Each row below holds a small network's activations on one input, seen along a few directions.
Each table varies a few parts of the input and shows all the possible inputs, shuffled.
Descriptions start from the smaller parts, as in this example, which fits no table here: line(6) and (point or line(9) or (values(3) and ring(5))).
Shared parts are said once, and a part with two or three values counts as separate values.
(in the rows, 128 means zero)

Other details of the inputs vary at random and push rows far along two fixed directions, the same in every table; ignore that.

Table:
x1: [123 141 150  81 122 126  93 116 116 124 136 124 116 140 133  70]
x2: [151  94 150  91 123 112  97 134 129 119 130 146  65  80 175 112]
x3: [ 70 121 119 153  89 173 150 159 192 101 176 130 192 143 195 159]
x4: [107 131 113 130  95 134 145 143 120 135 122 133 137 114 131 130]
x5: [166  70 144 126 144 112 122 128 126 138 120 135  71 106 133 155]
x6: [118 113 113 145 133 129 133 136 158 115 144 141 149 120 164 149]
x7: [ 97 167 112 144  94 147 145 140 131 134 128 114 163 119 143 137]
x8: [ 85 204 120 142 148 154 111  84 122 128 143  95 225 212  81  86]
x9: [172 126 120 120 188  93 107 106 117 123 123 153  97 134 102 106]
x10: [ 93 158 116 151  84 152 147 144 135 131 128 119 163 114 152 140]
x11: [188 131 141 115 177  91 107 104 109 141 106 129  80 142  95 109]
x12: [149 125 117 117 150 113 131 113  81 148  95 132  89 104  73 117]
x13: [154  65 110 116 160  94 127 136 130 122 128 165  92 104 136 140]
x14: [116 186 120 127 135 128 118  91  76 152 103 107 154 157  55  84]
x15: [183 124 141 117 174  85 113 102 104 148 106 125  89 133  89 108]
x16: [165 108 155 102 158  85 112 117 103 141 116 129  98 139  87 106]
x17: [191 136 140 114 172  87 110 108 107 133 107 122  80 133  93 106]
x18: [104 116 135 157  81 160 147 156 182 121 148 111 163 125 203 179]
x19: [147  86 114 113 121 108 151 142 105 136 104 156  77  78 125 139]
x20: [ 99  91 116 138  71 147 163 168 149 122 128 146 122  82 183 168]
x21: [115 133 115 141 101 144 156 151 133 131 120 129 129  91 148 151]
x22: [132 131 139 126 115 135 132 142 150 117 139 114 130 147 146 134]
x23: [145  64 138 125 152 106 116 134 129 115 137 158  92  95 136 150]
x24: [104  93 113 142  84 150 150 159 138 128 129 136 112  77 172 181]
x25: [ 89 238 114 137 120 154 132 107 107 145 120  86 208 174  77  86]
x26: [173  82 143 123 142 113 119 134 128 123 120 132  63 106 137 153]
x27: [127 150 113 115 129 123 143 125  98 143 109 127 129 127  86 106]
x28: [106 202 126 136 151 150 108  94 124 113 145 101 192 198  84  84]
x29: [137 100 124 134 151 133 116 127 143 111 142 150 109 129 143 145]
x30: [146  65 132 114 150  95 124 145 135 114 140 165  96  99 139 140]
x31: [129  96 118 129 137 130 130 146 159 107 150 156 119 128 162 145]
x32: [ 91 103 161 152  73 169 136 156 174 115 157 110 158 127 189 181]
x33: [125 122 118 137 104 133 155 143 124 131 113 137 115  84 147 148]
x34: [ 81 175 126 150 130 166 122 108 146 118 158 106 207 185 119 112]
x35: [180 118 140 103 172  92 110 110 107 141 110 133  81 154  88 103]
x36: [ 83 197 111 130  99 150 139 124 116 140 129 103 193 164 102 102]
x37: [174 111 140 105 170  86 116 109 102 148 110 129  89 145  82 102]
x38: [128 112 146 141 113 156 124 136 157 122 139 119 120 142 162 161]
x39: [ 96  96 139 157  78 173 143 155 176 121 149 111 155 127 198 189]
x40: [130 132 157 134 118 125 125 131 143 128 136 113 143 134 141 138]
x41: [122 140 156  92 125 137  83 105 111 125 132 118 111 136 129  81]
x42: [ 93 185 138 141 133 139 117 112 143 115 153 112 206 173 115 102]
x43: [127 198 120 126 145 113 125  92  78 151  94 111 151 151  60  72]
x44: [139 135 120 136 145 123 125 132 148 104 142 137 131 126 144 128]
x45: [165 118 117 107 179  90 114 118 113 116 127 149  97 136  95  98]
x46: [ 96 213 137 130 125 148 121  96 123 144 132  76 222 227  82  79]
x47: [ 81 122 115 150  71 178 155 163 154 124 138 121 150  96 173 180]
x48: [148  90 108 111 128 108 144 151 110 140 108 153  77  77 122 144]
x49: [ 78 110 122 156  62 174 158 156 151 121 132 127 145  94 182 176]
x50: [157  80 118 131 160 100 127 133 141 119 134 161  91  92 148 146]
x51: [152 124 121 114 149 107 130 103  74 148  90 136  86 106  71 111]
Description of these inputs: values(3) and (point or ring(6) or (values(2) and line(5))).
Changing only the values(3) part turns x46 into x18. The same change can be made to x4. Which row results? -> x10
Change only the values(2) part in x45. List by row number the other rows that result. -> x22
Change only the values(3) part in x7. List by row number the other rows that result. -> x24, x36
Change only the line(5) part in x28. List by row number the other rows that result. -> x8, x23, x29, x34
Change only the ring(6) part in x14. List by row number the other rows that result. -> x12, x24, x47, x49, x51

Table:
x52: [122 180 165 141 133 147 110 109 163 122 154  82 193 218 127 111]
x53: [121 218 172 130 148 151  88  71 118 140 133  63 193 237  69  74]
x54: [ 71 141 105 147  69 170 154 168 171 102 155 138 170  96 203 155]
x55: [200 165 107 111 212  64 111  91  80 143  92 141  84 132  51  76]
x56: [ 93 213 131 107 106 146 114 102  94 142 119  98 173 159  91  61]
x57: [189 120 146 110 203  82  93  77  74 154  98 122  82 156  39  95]
x58: [171  41 151  98 144  95 113 132 106 141 112 148  45  95 122 143]
x59: [151   7 144 101 122 110 115 159 148 111 141 174  40  58 196 167]
x60: [ 68 133 122 127 107 159 127 124 132 118 152 131 183 151 127 115]
x61: [142  32 117 148 135 121 147 148 132 129 123 161  79  76 144 198]
x62: [166  46 155 106 144 107  98 150 172  93 158 162  60  94 204 147]
x63: [146 192 142 127 186 108 104  76 106 144 126  93 180 225  43  73]
x64: [ 68 133 101 176  58 185 181 163 149 131 127 120 170  89 169 194]
x65: [114 118 149 156 111 165 122 154 221  84 186 119 165 159 226 168]
x66: [ 94 140 128 125 125 139 129 109  98 145 124 115 167 166  71 109]
x67: [131 159 116 143 178 122 116 104 142 113 149 127 174 186 101 108]
x68: [164 152  89  98 197  67 118  94  53 143  90 162  94 108  33  62]
x69: [ 99 144 171 109 103 159  93 120 156 111 162 103 158 173 165 100]
x70: [ 98 108 135 160 103 165 139 138 156 123 145 116 158 139 155 175]
x71: [187 119 176  78 176  84  78  84  76 153 102 112  69 164  58  72]
x72: [174  82 113 129 139  97 144 133  87 153  81 148  45  57 107 159]
x73: [169  79 148 130 100 125 136 153 135 135 106 129  45  60 180 179]
x74: [ 55 130 110 152 100 174 141 148 180  91 181 140 210 147 178 147]
x75: [121  64  99 115  98 120 153 162 108 130 110 174  70  33 156 155]
x76: [163  39 140 103 144  94 121 133  99 143 109 155  50  91 112 147]
x77: [170 119 150  81 132  96 100 119  90 140 101 134  49  92 123  88]
x78: [163  49  77 147 144  97 169 173 143 115 117 192  59  29 171 194]
x79: [ 76 167 129 165  55 190 159 151 158 130 134  92 179 122 176 171]
x80: [ 64 160 136 140  33 189 157 159 147 135 133  93 174 120 175 152]
x81: [130 153 109 146 122 123 156 134 121 142 110 120 143 124 113 139]
x82: [106 245 160 107  99 152 109  89  87 158 106  58 179 198  67  53]
x83: [ 99 114 136 130 119 150 115 142 178  94 174 137 160 142 185 135]
x84: [182  78 127 125 187  78 123 116 112 138 114 148  86 132  89 136]
x85: [ 90 143 125 132 130 148 115 125 158 101 167 132 185 163 146 114]
x86: [117 185 124 111 116 126 131 103  65 164  89 101 140 143  53  82]
x87: [115 181  95 150 134 125 161 119 103 148 105 117 174 143  74 119]
x88: [144 104 106 109 127  99 148 127  60 162  77 145  73  75  69 121]
x89: [118 124  95 159 110 142 161 163 168 109 139 146 138  92 185 173]
x90: [126 191 131 145 117 147 128 133 167 112 144 105 161 154 165 122]
x91: [110 155 140 125  88 152 123 150 167 105 152 121 139 116 197 125]
x92: [132 189 122 139 130 124 141 116 116 146 111 101 160 155  94 111]
x93: [140  40 114 108  94 113 144 171 119 127 111 176  38  18 184 166]
x94: [186 122  99 120 240  63 110  84  87 131 113 161 106 155  34  89]
x95: [144 129 126 139 170 121 114 119 160 107 154 133 146 164 136 128]
x96: [109 146 144 157  62 167 156 167 188 118 145 100 155 123 211 176]
x97: [171 121 115  98 164  82 113 122  97 130 108 157  69  86 110  96]
x98: [ 73 169 138 119 113 160 108 106 128 122 152 109 197 185 114  87]
x99: [ 99 104 114 165 118 147 159 148 165 118 151 133 177 143 148 176]
Describe the family of inputs behind these rows. -> values(2) and line(4) and ring(6)
Changing only the line(4) part turns x81 into x92. The same change can be made to x84. Which row results? -> x63
Change only the line(4) part in x61. List by row number the other rows that result. -> x53, x57, x70
Change only the line(4) part in x78. List by row number the other rows that result. -> x55, x89, x90

Table:
x100: [165 129 136 110 164  94 114  98  77 153  96 124  93 134  61 100]
x101: [136  56 113 132  96 122 154 177 148 117 127 167  70  40 197 184]
x102: [103 184 161 135  86 169 121 129 161 125 146  79 176 177 160 122]
x103: [ 70 172 130 138  80 174 137 131 138 126 141 101 190 152 138 122]
x104: [162 166 122 117 199  90 107  83  90 140 115 124 138 182  40  74]
x105: [ 72 183 112 144  88 168 144 135 140 124 141 109 197 145 139 122]
x106: [168 110 119 104 186  81 110 108  99 129 117 154  90 127  83  97]
x107: [132  37 131 123  88 131 144 172 145 120 129 160  62  46 197 186]
x108: [ 75 186 112 144  89 166 147 136 141 124 139 110 196 143 139 121]
x109: [ 76 199 122 141  87 167 140 128 139 125 139 101 199 154 137 110]
x110: [ 79 170 127 151  88 173 145 130 144 130 138  99 191 158 135 138]
x111: [171 144 122 117 169  88 123 103  84 149  94 129  95 125  68  99]
x112: [167 144 112 120 173  88 128 105  82 150  93 134 102 125  62 102]
x113: [142  44 114 142 104 126 159 172 150 123 123 161  70  51 189 201]
x114: [131  44 116 129  95 128 151 173 144 120 126 165  67  44 193 187]
x115: [174 129 133 104 191  88  93  98 104 127 121 142  92 139  88  87]
x116: [ 70 172 124 139  82 173 139 133 139 126 140 105 190 150 140 123]
x117: [163 136 121 117 168  94 121 101  78 151  95 131  97 132  59 102]
x118: [184 131 142 108 200  80  93  88 100 134 116 130 100 163  70  86]
x119: [ 71 179 117 143  85 171 144 133 140 125 141 109 195 148 140 123]
x120: [ 81 155 143 135 105 165 116 126 162 110 166 108 195 177 155 118]
x121: [ 97 170 137 154 119 164 123 125 172 109 162 103 194 179 155 134]
x122: [ 83 168 126 147 109 168 128 131 166 105 162 113 197 164 158 126]
x123: [173 111 142 110 188  88  98  96 104 136 121 132  99 157  79 100]
x124: [155 133 138  97 157  98 105  98  74 151  99 127  92 129  67  84]
x125: [176 147 157  87 157  94  91 100  93 143 106 115  79 141  91  73]
x126: [142  45 110 144 104 123 161 176 152 122 124 163  72  46 191 203]
x127: [130  79 129 136 105 133 145 153 137 130 123 137  98  89 157 172]
x128: [162 109 131 101 181  87 104 105 101 131 121 146  97 139  83  92]
x129: [154  30 123 145 126 122 145 172 177 103 145 167  70  65 209 205]
x130: [ 85 184 119 156  92 164 150 135 147 127 138 102 196 153 138 135]
x131: [151  25 137 124 118 119 126 171 176  98 151 171  62  64 221 184]
x132: [170 112 132 112 189  86 109 103 104 136 118 139 103 152  76 102]
x133: [ 81 167 142 145  84 173 136 129 144 132 140  92 188 161 139 136]
Changing only one part turns x104 into x106. The same change can be made to x129. Which row results? -> x122
Describe the family of inputs behind these rows. -> values(2) and (point or ring(6) or line(10))
Change only the values(2) part in x100. List by row number the other rows that result. -> x107
A walk changes only the line(10) part. It starts at x133 and steps to x100. List the rest of the walk in order. -> x127, x110, x117, x113, x126, x112, x130, x111
